A small network was shown many inputs. Here are its activations along a few directions, one row for each input.
In each table, some parts of the input vary, and every possible input appears once, in random order.
A made-up example of a description, with smaller parts first: one of 8 places around a ring, together with either a single point or (one of 2 separate values, together with one of 4 places along a line) or one of 9 places along a line.
Shared parts are said once, and a part with two or three values counts as separate values.
In the rows, 128 means zero.

Other details of the inputs shift rows strongly along two fixed directions, in all tables alike. That doesn't count.
To show where, the next rows are all for the same input, with only those details redrawn:
[156 110  60 122 119 138 101 164  89 157 102 165 157 155 101]
[120 191 116 110 152 100 128 115 119 131 122  88 149 186 113]
[102 177 205 121 149 167 139  88 146  62 176  58  96 102 181]
[144 111 108 126 121 167 109 147 105 121 130 144 130 118 135]
[108 192 164 114 154 129 136  97 134  95 150  66 123 148 147]

Rows:
x1: [ 84 165 124 112 145 101 165 116 137 126  93  93 128 196  89]
x2: [171  94  53 151 125  73  99 155 107 130 102 177 115 130  76]
x3: [150  45 169 149 115 153 135 133 170  95 141 146  69  81 168]
x4: [ 81 170 125  89 145  70 151 119 123 129 117 111 129 184 111]
x5: [104 169 136 110 143 114 143  98 137 146 113  88 161 193  88]
x6: [138  97 114 136 104 164 152 162 118 119 122 131 143 113 121]
x7: [113  85 159 143 118 169 115 152 113  88 138 143 103  54 184]
x8: [133 105  72 115 121 159 106 153 126 189  95 175 164 151  82]
x9: [179  81  84 128 126 104  91 147 161 201 110 180 151 151 105]
x10: [184 116  57 142 134  92  66 143 125 166 124 181 144 116  81]
x11: [ 79 163 210 119 168 135 150 101 141  46 158  78  73  99 189]
x12: [100 182 116 113 147  98 174 141 137 116 108  93 127 193  94]
x13: [135 132 200 179 123 131 164  69 159  93 168 111  96  72 186]
x14: [109 187 176 116 147 140 160 106 153 101 156  67 134 153 128]
x15: [188  55 135 166 109 169  78 128 124  89 168 170  96  31 140]
x16: [131 179 115 151 140  29 116 108 137 119 123  86 131 147  95]
x17: [147 185 137 155 149  62 143  71 148 161 134 127 146 178 116]
x18: [152  67 130 138 105 221 103 155 106  96 149 163 105  59 166]
x19: [180  55  86 144 105  83 120 148 137 176  94 158 157 153 105]
x20: [146 117  69 110 147 125  79 164 103 177 106 190 163 137 113]
x21: [ 84 161 178 123 134 128 169  87 148 102 127  53 136 146 128]
x22: [146  96  88 104 107 140 119 147  92 189 104 176 156 152  80]
x23: [139 201 129 147 159  69 132  77 166 178 137 136 142 166 121]
x24: [123 184 130 169 133  45 156  91 149 157 115 119 136 167 124]
x25: [ 78 174 131 101 128  65 141 121 124 145 117  98 152 170 118]
x26: [188  64  92 136 116  98 102 141 143 184 107 171 155 163 100]
x27: [126  92  76 106 109 127 142 165  92 169  84 180 123 155  80]
x28: [121  99 169 108 115 214 120 127 137 137 160 155  99  56 154]
x29: [101 168 138 100 129  86 164 105 116 155 111  85 151 173  98]
x30: [146  91  71 126 126 104 109 165  80 153  90 168 168 139 113]
x31: [126  67 144 108 107 211  93 147 129 132 166 191 114  42 169]
x32: [ 77 151 220 107 130 136 158  82 145  73 177  63 110  87 184]
x33: [184  90  59 158 112  71  95 144 101 142 108 159 150 118  81]
x34: [ 94 168 198 130 138 152 157  95 140  54 163  44  97  92 187]
x35: [129  61 136 153  82 215 140 184 126  98 136 157 106  52 155]
x36: [134  50 152 116  96 204 104 142 111 115 163 182 118  54 163]
x37: [150  57 147 134 122 202  92 150 102 100 151 179 115  52 173]
x38: [159  20 156 166  86 163 117 152 160 119 135 161  93  55 173]
x39: [ 95 143 174 127 139 170 152 124 135  50 150  90  64  92 179]
x40: [126 180 124 156 150  50 165  89 148 141 114 131 113 181 116]
x41: [120 111 102 140 105 149 122 167 106 117 111 136 120 106 143]
x42: [117  88  74 136  94 135 129 167 109 168  73 158 158 151  84]
x43: [ 73 178 186 110 126 112 167 100 138 123 133  68 113 134 134]
x44: [112 208 108 102 162 106 117 120 136 147 125  97 146 174 119]
x45: [108 160 190 120 142 200 143 120 172  93 178  96 105  83 164]
Q: Changing only one part turns x16 into x15. The same change can be made to x24. Which row results?
A: x17
Q: What is each input in this table made of?
A: one of 5 places along a line, together with either one of 3 separate values or one of 6 places around a ring
Q: Start at x21 and move only the place on the ring of 6, one step at a time. The first step leads to x29. Which rows follow, in order?
A: x32, x30, x34, x6
Q: Start at x12 and move only the place on the ring of 6, one step at a time. The first step leads to x39. Which rows follow, in order?
A: x11, x4, x27, x1
Q: Which other rows agree with x28 in the place on the line of 5? List them by row number.
A: x8, x9, x10, x20, x23, x31, x44, x45
